Here are a small network's activations along a few directions, averaged over the inputs that share one value of a field.
Values that are neighbours, or in one group, have similar rows; names and order tell nothing.
In the rows, 500 means zero.
Random noise pushes rows far along 13 fixed directions. That doesn't count. These rows show it; they differ only by the noise:
[372 525 520 499 538 582 568 705 337 671 479 580 758 415 640 609 578 416
 663 630 534 492 416 406 431 474 550]
[660 456 576 578 491 470 273 688 543 608 604 451 462 390 400 418 433 503
 542 430 385 615 442 349 386 439 602]
[483 549 328 689 352 275 229 691 494 534  91 217 448 550 311 234 576 177
 550 131 475 290 603 526 119 289 724]
[520 757 498 330 541 479 860 557 263 664 415 526 673 408 623 765 433 631
 295 713 593 320 328 461 419 446 273]
[339 454 508 395 348 518 518 826 334 358 288 242 370  32 625 475 322 313
 869 722 285 189 187 469 404 495 628]
[650 755 684 549 744 542 318 369 629 560 446 604 539 738 634 465 346 662
 352 356 661 443 719 430 463 436 677]
[744 566 550 595 537 580 737 631 232 627 475 481 556 255 540 376 395 515
 419 591 427 324 594 673 337 455 342]
[683 814 494 341 624 495 269 665 838 525 505 641 590 455 590 604 513 500
 354 516 504 690 298 265 504 583 667]
[265 435 584 639 557 412 158 435 406 536 462 408 430 698 518 509 310 558
 747 306 437 506 753 459 477 370 729]
[542 357 761 546 385 509 311 566  64 672 680 545 410 370 538 360 248 441
 513 514 364 409 405 407 312 574 387]
[452 352 527 536 596 677 356 871 228 783 503 591 690 241 613 532 411 464
 750 568 423 563 210 151 305 478 733]
[253 530 374 507 587 510 427 486 576 338 323 605 537 499 460 402 626 419
 912 394 399 505 647 639 507 570 526]
[397 623 640 435 274 352 291 588 589 505 463 480 543 614 489 435 659 171
 493 455 580 386 337 353 362 535 498]
[421 524 440 529 308 278 610 563 483 673 534 254 555 652 321 734 577 445
 364 488 487 521 483 394 480 284 390]
[363 516 697 453 563 499 601 357 347 393 647 625 519 467 609 526 461 669
 751 654 498 475 702 786 619 558 296]


Values of RIRE:
risu: [559 468 733 597 366 559 592 608 389 559 619 577 567 296 507 278 586 451
 593 581 605 339 421 531 311 487 338]
ped: [674 192 389 583 515 665 689 383 683 292 410 255 205 510 311 322 406 609
 447 434 476 355 461 412 566 419 650]
gis: [472 182 780 545 572 871 586 515 505 505 772 722 463 318 527 325 446 622
 758 643 435 463 295 148 543 629 477]
fafop: [314 442 359 411 658 562 593 337 392 408 480 649 365 371 312 550 341 860
 775 397 393 530 402 419 496 506 316]
paf: [594 526 492 290 452 577 484 417 623 463 637 662 479 551 521 581 537 497
 175 622 527 607 208 357 629 763 376]
purok: [462 450 622 414 511 589 775 599 220 654 560 424 473 203 641 739 202 838
 407 753 544 305 177 277 432 362 466]
vod: [554 672 488 351 347 484 459 432 859 248 551 725 412 469 351 262 740 161
 577 475 421 450 366 483 474 844 214]
zalar: [570 526 589 781 538 657 617 677 482 567 391 215 486 377 602 448 280 404
 656 608 362 226 741 490 493 302 710]
notap: [541 593 440 647 306 574 627 705 513 578 769 350 523 300 590 633 448 300
 341 837 108 529 660 560 647 612 334]
rugo: [479 451 503 534 619 607 187 453 342 436 449 646 384 440 642 339 255 582
 579 445 335 523 580 566 507 720 604]
zaz: [394 274 585 687 526 509 305 537 634 560 755 541 461 557 207 448 571 693
 869 438 316 731 616 312 536 491 392]
gunib: [185 477 376 691 426 485 688 332  26 608 413 510 471 576 434 515 343 506
 488 442 297 260 805 560 387 512 200]
tum: [668 327 444 525 490 535 957 225 539 200 265 161 188 453 327 335 413 612
 485 424 636 124 532 753 551 312 446]
fevob: [369 634 490 679 611 444 379 349 252 662 472 622 493 652 401 471 313 645
 563 355 300 446 877 536 392 560 236]
dokep: [625 550 157 218 525 276 442 542 524 363 173 563 349 219 371 448 569 705
 327 301 651 581  64 589 251 509 551]
bet: [547 608 574 513 557 286 154 473 543 539 478 530 530 667 484 411 535 581
 475 299 632 580 649 543 346 449 563]
The values of RIRE form a ring.
Q: Which values are neighbours of dokep? Give them in the order they are listed.
A: risu, purok
Q: Which values are neighbours of tum? Give them in the order they are listed.
A: fafop, vod
Q: Which values are neighbours of paf? Give them in the order they are listed.
A: notap, rugo
Q: Which values are neighbours of bet? Give them in the order they are listed.
A: zalar, fevob
